These are the activations of a small neural network, seen along a few directions. Each row is one input.
Each table varies a few parts of the input and shows all the possible inputs, shuffled.
Descriptions start from the smaller parts, as in this example, which fits no table here: ring(5) and (point or line(9) or (values(2) and line(6))).
Shared parts are said once, and a part with two or three values counts as separate values.
(in the rows, 128 means zero)

Other details of the inputs shift rows strongly along two fixed directions, in all tables alike. That doesn't count.

Rows:
x1: [ 86 171 206 115  52 158  77  30 171 106 187 150 154 192]
x2: [139 144  85  39 129 137 130 148 149 169 129 130 109  97]
x3: [ 91 121 166 203 107 132 107  95  95  93 115 109 145 163]
x4: [140  75 103 180 136 110 133 144  81 112 114 125 101 117]
x5: [121 102 162 216  82  98 118  75 101  79 143 110 129 169]
x6: [ 80 210 197  93  62 142  72  38 162 128 124 105 169 199]
x7: [110 133 181 205 115 117 126  97 108  96 133 102 176 151]
x8: [132 141 142 142 122 115 151 125 147 116 145 119 150 132]
x9: [151 138 103  27 150 153 112 147 164 170 138 176 100 108]
x10: [131 126  98 101 164 136 118 164 109 155  82 126 113 108]
x11: [136 164 151  54 105 145  99  90 180 143 160 160 123 155]
x12: [105 192 147  65 112 144  99 100 162 149  99 121 136 164]
x13: [148  74 104 173 132 106 151 153  94 109 140 123 114  96]
x14: [182  68 122 190 160 105 157 154 128  94 153 165  89 126]
x15: [132  69  98 180 133 120 150 157  91 109 140 126 110  95]
x16: [136 166 108  66 171 138 134 162 147 173  97 124 140 106]
x17: [159  89 113 185 157 100 169 164 109 114 136 118 135  97]
x18: [145 120  90  91 165 130 153 179 125 157 121 130 133  76]
x19: [102 114 166 205  99 122 138 102 109  89 157 110 167 137]
x20: [140 149  93  48 125 135 141 145 158 158 132 132 107 109]
x21: [146 122  83  89 147 124 136 160 130 151 101 137  84 115]
x22: [127  86 124 216 172 122 154 169  82 105 109 118 141 106]
x23: [ 98 126 120 120 106 143 106 111 112 130 120 128 114 137]
x24: [136 171 109  69 172 138 142 164 156 166  97 128 135 115]
Description of these inputs: line(4) and (point or ring(5)).
Question: Changing only the line(4) part turns x17 into x19. The same change can be made to x2. Which row results?
Answer: x15
Question: List by row number the other rows that have the line(4) part in common with x18.
Answer: x4, x7, x9, x10, x13
Question: Change only the line(4) part in x10. List by row number the other rows that result.
Answer: x3, x6, x12
Question: List by row number the other rows that have the line(4) part in common with x21.
Answer: x8, x12, x14, x20, x24

Rows:
x25: [154 110 114 122 144 122 140 146 131 128 142 142 121 109]
x26: [134 140 104  51 139 154 116 143 152 159 121 152 102 122]
x27: [108 156 163 137 102 131 128  97 146 118 152 116 166 144]
x28: [123 123 155 160  96 123 116  93 130  99 147 135 122 159]
x29: [112 151 162 148 101 121 134  94 142 111 151 108 160 146]
x30: [112 137 151 152 107 125 109  92 125 115 122 120 130 161]
x31: [107 144 165 160 109 129 116 100 124 110 125 107 161 153]
x32: [119 177 114  31 140 152 129 142 165 174 124 130 142 106]
x33: [145 100 118 178 150 110 165 159 110 115 131 123 136 109]
x34: [146 108 109 123 139 128 130 141 129 127 126 140  95 124]
x35: [132 128 115 130 157 129 134 156 114 138 102 120 130 110]
x36: [168  72 108 186 156  99 162 163 106 105 140 140 110 102]
x37: [109 143 151 138 106 131 108  94 126 119 121 126 134 162]
x38: [142  97 115 185 161 110 148 161 100 118 103 110 124 112]
x39: [128 131 170 168  85 112 124  79 139  96 166 121 148 158]
x40: [134 118 107 121 154 134 125 155 117 144 103 140 109 119]
x41: [ 93 130  78  49  98 151 109 135 111 167 119 118 109  90]
x42: [154 113 105 110 149 126 140 156 135 137 140 146 120 104]
x43: [ 94 186 155  82 104 141 103  96 150 147 115 113 157 152]
x44: [125 143 110  81 148 143 113 141 129 154 103 140 110 122]
x45: [150  79 120 175 144 117 139 145 107 106 134 142 100 125]
Question: What do these inputs look like to the network?
Answer: point or (line(4) and ring(5))
Question: Start at x45 and move only the ring(5) part, one step at a time. The first step leads to x44. Which rows follow, in order?
Answer: x35, x32, x25
Question: Change only the line(4) part in x27. List by row number the other rows that result.
Answer: x29, x32, x33
Question: Change only the line(4) part in x36. List by row number the other rows that result.
Answer: x25, x39, x42
